A small network was shown many inputs. Here are its activations along a few directions, one row for each input.
Each table varies a few parts of the input and shows all the possible inputs, shuffled.
A made-up example of a description, with smaller parts first: one of 3 separate values, together with either a single point or one of 11 places along a line or (one of 4 places along a line, together with one of 5 places around a ring).
Shared parts are said once, and a part with two or three values counts as separate values.
(in the rows, 128 means zero)

Other details of the inputs shift rows strongly along two fixed directions, in all tables alike. That doesn't count.

A family of inputs:
x1: [190 135  99 129 128  79  94 157  58 128  65 174  35 112]
x2: [120  96  88 183 105  77 140 184 120 139 122 149 154 164]
x3: [181  85 133 117 119  60  79 179  59 178  68 173  69 108]
x4: [160  86  97 115 135 107  83 140  38 169  58 173  59 103]
x5: [114  90  89 177 100  85 142 194 125 151 129 152 143 159]
x6: [ 86 111  69 168 106 103 119 160  74 125 120 119 127 140]
x7: [185 117 184 122 127  74  92 120  97 145  79 173  63 111]
x8: [111 138  84 165 114  89 147 206  99 107 124 130 138 129]
x9: [ 74 126 114 174 100 122 204 117 192 114 197 102 201 195]
x10: [107 146 210  77 147 193  94  53 166 122 148  91 141  98]
x11: [ 56 113  84 141 123 179 173 115 152 135 177  88 212 155]
x12: [145 178 202  74 159 185 124  75 194 109 156 106 132 100]
x13: [148 136 187  59 157 201 123  40 171 132 137 109 142 121]
x14: [113 153 206  83 149 185  93  44 163 111 142  88 155 103]
x15: [167 161 162  96 134  83  80 151  79 110  91 132  59  86]
x16: [116  89  82 188  96  81 150 189 132 147 137 145 131 144]
x17: [151 149 189  80 156 195 114  32 184 109 131 115 141 128]
x18: [165 145 196  64 156 160  63  28 126 126  98 126  78 100]
x19: [152 185 202  79 160 177 120  64 188  98 148 103 142 104]
x20: [ 92 137  79 143 127 173 209 135 177 123 181 104 202 167]
x21: [106 131  84 162 111  96 150 218 102 118 132 135 127 124]
x22: [ 82 121 109 163 104 124 174 129 193 116 190  94 210 190]
x23: [193 130 104 135 137  87  96 162  64 132  57 184  46 107]
x24: [121  95  81 194 102  72 148 178 126 135 130 141 142 150]
x25: [122 141  57 168 114  94 152 184  99 111 127 134 119 144]
x26: [189 124 106 130 133  95  98 173  68 142  64 189  35 102]
x27: [154 140 210  64 160 169  58  53 125 138 100 127  79  77]
x28: [191 165 211  42 168 153  85  82 124 135 106 126  78  69]
x29: [139 177 215  71 153 178 119  84 186 104 160 101 133  93]
x30: [123 106  50 166 113 114 143 149  97 121 111 146 117 166]
x31: [173 126 117 111 133  81  96 193  42 146  78 158  58  82]
x32: [ 80 104 103 158 108 137 195 133 196 140 197  89 221 164]
x33: [149 148 218  91 137 137 109  45 202 115 162  90 134 120]
x34: [114 140  69 165 109  89 148 192  95 106 133 128 124 137]
x35: [ 84  93  71 152 113 121 132 172  70 150 122 123 146 129]
x36: [ 68 147 103 135 121 153 198 166 169 111 196  78 217 146]
x37: [ 64 111  83 158 121 185 175 106 175 125 171 112 195 168]
x38: [188 128 246  52 148 122  90  64 133 161 103 142  80  91]
x39: [119 136  75 170 117  95 148 198  98 110 124 139 135 131]
x40: [ 97 110  58 167 111 107 120 152  76 129 113 130 121 144]
x41: [140 142 238  87 137 156 132  54 202 134 158 122 134 123]
x42: [ 70 119  82 162 125 176 172  97 171 116 163 108 206 172]
x43: [157 108 109 136 133  93  61 144  38 144  53 168  58  96]
x44: [ 79 115  78 158 121 185 191 117 187 116 174 116 194 180]
Each input here is: one of 4 places along a line, together with either one of 3 separate values or one of 8 places along a line.
The inputs of x23 and x20 match in every part but the place on the line of 4. If x2 is changed in the same way as x23 into x20, which row does it become? -> x3
Change only the place on the line of 4 in x14. List by row number the other rows that result. -> x6, x10, x35
Which other rows agree with x1 in the place on the line of 4? List them by row number. -> x6, x9, x15, x18, x22, x25, x30, x33, x34, x40
Change only the place on the line of 8 in x29. List by row number the other rows that result. -> x10, x12, x21, x26, x27, x37, x44
Change only the choice among 3 separate values in x2. List by row number the other rows that result. -> x7, x24
